These are the activations of a small network on made-up records, seen along a few directions, one row for each record.
Here are examples, each followed by its value of one field, Gaz.
The largest differences between rows may come from other fields.
In the rows, 500 means zero.
Random noise pushes rows far along 22 fixed directions. That doesn't count. These rows show it; they differ only by the noise:
[608 666 329 450 440 434 359 415 425 427 582 504 657 452 527 794 312 590
 460 598 390 644 434 517 479 365 650 477 422 410 548 379 472 554 515 561
 352 498]
[444 441 633 595 573 636 647 540 513 468 473 381 385 653 605 702 665 635
 297 678 510 502 508 678 467 528 417 421 426 346 577 421 595 346 581 354
 628 539]
[610 488 563 457 474 544 511 598 676 514 412 575 489 341 506 627 353 689
 428 585 359 544 700 494 552 477 529 494 509 446 378 342 421 416 402 612
 651 500]
[515 582 388 456 477 550 463 752 402 434 587 546 407 499 595 480 561 563
 614 370 570 485 540 479 696 547 623 413 561 580 511 448 456 638 327 387
 404 461]
[381 593 508 547 516 485 496 465 394 458 462 582 399 433 426 366 651 481
 639 391 327 297 489 594 482 615 680 696 640 659 547 544 391 547 403 422
 548 461]
[289 449 514 542 499 730 453 585 573 223 493 535 422 367 501 424 497 651
 751 546 552 512 528 436 402 589 563 344 626 467 630 575 622 731 512 469
 683 359]
[535 456 562 536 432 568 651 407 565 518 452 390 531 514 505 623 492 600
 358 537 418 356 610 408 491 604 373 465 408 605 373 333 378 363 439 617
 675 566]
[407 554 521 601 354 484 371 606 552 488 550 530 347 409 603 181 446 414
 830 537 371 401 550 340 604 563 474 556 483 493 421 373 504 719 233 462
 478 638]
[616 600 518 453 423 431 464 258 474 565 675 500 530 306 530 475 599 451
 560 333 480 452 496 451 596 588 386 476 448 613 310 455 384 364 553 543
 547 557]
[388 396 422 418 568 528 436 288 713 575 551 430 570 511 399 495 405 483
 563 609 580 615 561 575 452 410 640 497 382 460 558 521 623 511 495 574
 578 505]
[551 241 648 490 373 548 685 422 367 587 372 444 510 623 463 457 637 596
 451 522 438 460 410 490 553 522 468 417 365 598 355 437 391 528 379 442
 468 646]
[409 455 463 618 378 322 533 644 761 543 426 538 415 564 623 548 594 596
 475 462 787 430 506 476 398 682 339 390 648 275 353 575 495 392 706 500
 481 474]
[655 541 651 517 618 361 538 407 576 608 569 342 434 369 351 503 508 547
 746 439 337 525 575 518 654 485 419 663 416 363 433 325 377 364 591 573
 529 757]
[669 485 526 417 521 424 503 573 626 533 296 507 520 597 178 419 346 512
 579 758 498 483 511 518 374 362 629 632 639 456 505 454 524 537 444 567
 437 475]
[482 476 569 360 540 669 584 265 505 428 635 537 370 244 397 589 472 445
 505 510 548 513 478 628 604 349 485 324 322 498 471 591 521 508 492 474
 713 340]
[617 469 329 603 552 651 555 474 446 503 448 606 608 449 638 493 355 542
 164 686 672 444 423 423 532 465 595 506 277 482 536 602 619 772 510 435
 622 434]
[364 642 675 518 357 455 501 545 447 422 518 435 511 492 639 591 423 239
 476 471 381 484 395 490 454 387 452 448 570 519 342 375 549 354 437 570
 336 374]
[521 270 470 427 469 344 532 539 553 635 528 415 494 596 419 338 478 417
 515 355 563 394 508 405 559 471 483 577 485 451 565 501 482 523 299 496
 441 519]
[393 803 362 513 495 506 362 476 641 385 481 482 595 530 497 553 273 713
 383 538 437 526 537 299 468 545 697 560 469 587 580 562 526 451 483 556
 568 294]
[563 502 503 498 321 475 419 386 651 564 467 424 547 539 590 414 475 540
 567 698 444 335 498 447 288 627 530 519 556 571 437 355 554 415 389 562
 571 660]
[319 377 542 570 613 490 571 467 675 617 524 532 729 317 453 440 818 545
 556 473 481 702 617 556 397 520 462 546 595 477 375 385 661 622 708 500
 498 472]
[325 635 459 640 427 539 354 467 601 442 501 564 388 707 407 383 634 604
 544 773 319 641 766 526 695 541 413 589 325 529 431 356 488 533 468 363
 517 516]
[420 575 610 620 641 725 420 634 221 430 417 538 410 705 700 452 434 257
 439 455 447 471 473 572 457 600 561 548 710 650 690 557 399 416 385 509
 517 615]
[644 626 577 422 470 535 535 711 514 438 327 460 431 727 295 417 394 533
 539 660 592 499 497 430 571 430 604 481 605 606 379 457 497 446 380 495
 377 395]

[597 695 670 430 406 369 492 635 653 609 377 691 416 276 671 409 577 502
 506 445 519 356 394 554 298 609 492 454 826 594 378 648 496 287 694 487
 523 452] => w4
[374 509 550 520 637 578 616 632 544 509 485 406 465 539 468 596 553 543
 578 644 505 615 454 575 489 376 458 389 411 417 680 483 615 674 674 405
 454 567] => w6
[511 660 366 523 748 585 468 479 380 524 494 404 596 674 344 568 246 638
 467 327 473 682 533 247 575 540 641 595 504 549 628 534 272 498 293 670
 491 585] => w3
[385 404 546 421 678 488 638 558 667 607 560 331 564 460 524 397 537 386
 394 322 592 390 578 493 603 460 630 626 424 614 567 515 696 419 483 501
 590 360] => w8
[384 492 569 459 434 613 408 379 481 397 599 344 470 642 666 468 533 481
 504 538 477 494 472 519 539 539 514 403 348 623 612 522 627 358 500 419
 554 527] => w5
[475 517 551 620 399 543 602 409 426 327 312 494 434 447 522 669 457 595
 593 509 470 260 397 642 398 638 775 579 585 503 247 475 393 413 490 625
 570 492] => w9
[673 607 494 373 635 448 339 540 520 644 585 599 728 476 405 524 536 377
 372 462 465 817 714 557 503 370 545 607 723 543 392 336 580 354 435 559
 374 431] => w10
[541 601 450 545 473 473 636 576 327 410 567 570 505 396 515 582 643 468
 400 423 478 373 489 444 645 487 258 447 395 627 534 504 420 646 725 399
 463 389] => w2
[536 564 576 435 552 555 597 646 583 488 529 438 335 517 524 589 647 662
 536 505 575 523 580 630 591 520 541 397 563 488 396 439 548 312 539 425
 557 441] => w7
[648 426 453 471 507 631 541 604 427 303 447 529 494 527 420 594 411 281
 440 587 703 324 586 562 447 478 391 447 646 582 570 503 513 526 612 613
 579 361] => w1

Here are new rows. What is Gaz for each?
[529 603 364 306 367 417 430 673 595 422 375 709 499 468 349 575 347 682
 480 415 576 508 550 353 519 519 515 318 602 658 583 695 270 571 546 539
 455 312] => w8
[489 283 468 433 544 535 526 341 473 581 469 416 545 636 455 600 452 352
 523 578 590 560 492 749 525 388 668 520 371 504 497 479 535 474 504 574
 431 638] => w1
[405 671 481 536 445 477 473 692 614 412 406 515 481 547 526 539 533 558
 529 786 365 439 532 558 396 432 477 492 497 563 703 461 597 634 700 383
 444 466] => w5
[244 366 507 610 480 584 565 714 425 225 290 478 384 715 478 509 330 466
 559 519 411 315 596 470 590 514 510 530 409 636 779 624 384 677 630 540
 539 428] => w9
[512 611 373 408 578 597 348 480 518 509 533 579 486 505 458 365 359 513
 563 604 529 556 486 454 373 472 660 496 612 568 688 616 559 606 366 494
 567 473] => w7
[550 480 554 544 479 492 517 293 630 485 431 388 575 596 383 540 452 687
 424 585 501 578 566 427 565 566 478 548 336 475 297 458 494 310 595 588
 598 520] => w6
[448 518 716 409 500 431 643 801 476 494 356 380 453 612 340 466 468 467
 645 626 326 513 322 515 341 235 584 506 672 420 587 392 626 584 359 435
 241 416] => w9
[444 495 678 535 590 491 739 649 727 635 383 386 295 428 507 725 365 493
 550 653 619 493 360 636 373 363 481 366 497 139 386 444 555 454 467 550
 495 635] => w6
[433 676 540 436 546 539 572 702 686 445 396 619 344 384 314 401 573 551
 610 456 485 309 674 487 413 609 478 508 818 705 535 565 412 449 510 525
 665 289] => w4
[619 630 577 573 616 554 496 597 385 546 458 671 428 336 589 634 370 372
 364 614 369 564 489 589 489 395 402 546 547 322 537 424 409 556 450 506
 515 609] => w8
